grid =
[[6187, 9604, 3913, 8407, 7713, 5890, 6288, 6312],
 [5507, 8965, 9224, 3863, 5005, 3658, 2711, 1412],
 [8724, 6513, 3867, 8931, 8354, 6204, 9010, 9944],
 [5060, 7232, 8671, 5219, 3868, 5091, 3567, 4905],
 [6448, 4759, 9730, 4672, 5041, 3896, 3336, 3988],
 [3914, 3590, 6099, 7284, 7491, 6965, 6954, 6959],
 [6419, 7109, 6330, 4897, 5131, 6104, 7786, 6429],
 [7877, 5873, 7391, 4554, 4873, 4255, 5769, 4102],
 [7273, 4827, 4319, 6028, 7996, 9731, 6194, 7196]]
Indices start at 0.
Which number is the entry in the bottom-left corner?
Answer: 7273
Which number is the entry at row 0, column 2?
Answer: 3913
The entry just left of the largest entry: 9010
Which number is the entry in row 0 and column 0?
Answer: 6187
Which number is the entry just right of 4827?
Answer: 4319
The entry directly above 7273: 7877
Which number is the entry at row 0, column 1?
Answer: 9604
The entry just left of 4873 -> 4554
The entry in the bottom-right corner: 7196
Which number is the top-right entry?
Answer: 6312
The entry directly above 3914 is 6448
The entry directly below 3988 is 6959
The entry just right of 5041 is 3896
The maximum is 9944
Which number is the entry in row 2 and column 2?
Answer: 3867
Which number is the entry in row 1 and column 0?
Answer: 5507
Which number is the entry directly below 5131?
Answer: 4873
Which number is the entry just left of 7713?
Answer: 8407
The entry just right of 7786: 6429
Which number is the entry directly below the largest entry?
Answer: 4905
Which number is the entry just left of 3658?
Answer: 5005
The entry directly below 7786 is 5769
The entry just right of 5873: 7391
The entry directly above 5060: 8724
Which number is the entry directly below 3336?
Answer: 6954
The entry in row 2 and column 1 -> 6513
Which number is the entry directly below 8671?
Answer: 9730
The entry directly above 7109 is 3590
The entry in row 1 and column 2: 9224

12	3	15	5	0	-9	16	7	8	11	42	-9	8	-7	-3	0
-17	-20	-6	-6	-4	24	-16	-15	-9	0	-7	4	-16	5	8	-2
-4	-9	9	2	3	7	3	-6	0	11	12	-15	-7	-7	8	1
4	8	-18	1	6	3	-1	-16	10	-14	-11	-8	11	-16	-7	4
-5	17	8	-1	11	-29	4	16	-2	8	-30	-9	-2	-16	7	2
6	12	3	-3	9	-24	8	3	2	1	-4	-22	3	-28	4	0
-1	-6	4	0	0	14	10	-9	4	-2	22	-11	0	-9	-2	0
-5	-9	-16	-4	7	19	-11	-27	7	-7	-13	-11	0	-17	-1	0
-11	-20	-11	-2	-9	22	-12	-18	0	-10	1	10	-8	10	-1	0
-2	-1	7	-2	5	-6	4	-1	-4	13	3	-19	-10	-14	10	-2
4	0	-1	-1	7	3	5	-10	9	-2	14	-15	3	-17	-3	-1
Rows and columns are numbered from 0.
The entry in the bottom-right corner: -1
Find the entry in row 1 and column 1.
Answer: -20
The entry at row 0, column 0: 12
The entry in row 2 and column 0 -> -4
The entry just left of 42 -> 11
The entry in row 2 and column 1 is -9
Find the entry in row 0 and column 2.
Answer: 15
The entry in the top-right corner: 0
The entry at row 0, column 1 -> 3
Find the minimum.
Answer: -30
The bottom-left entry is 4
The entry in row 1 and column 0: -17
The top entry of the column that holds the smallest entry: 42
Find the entry just right of -19.
Answer: -10
The entry directly below the largest entry is -7
Find the entry directly above -29.
Answer: 3
Find the entry just right of 13.
Answer: 3
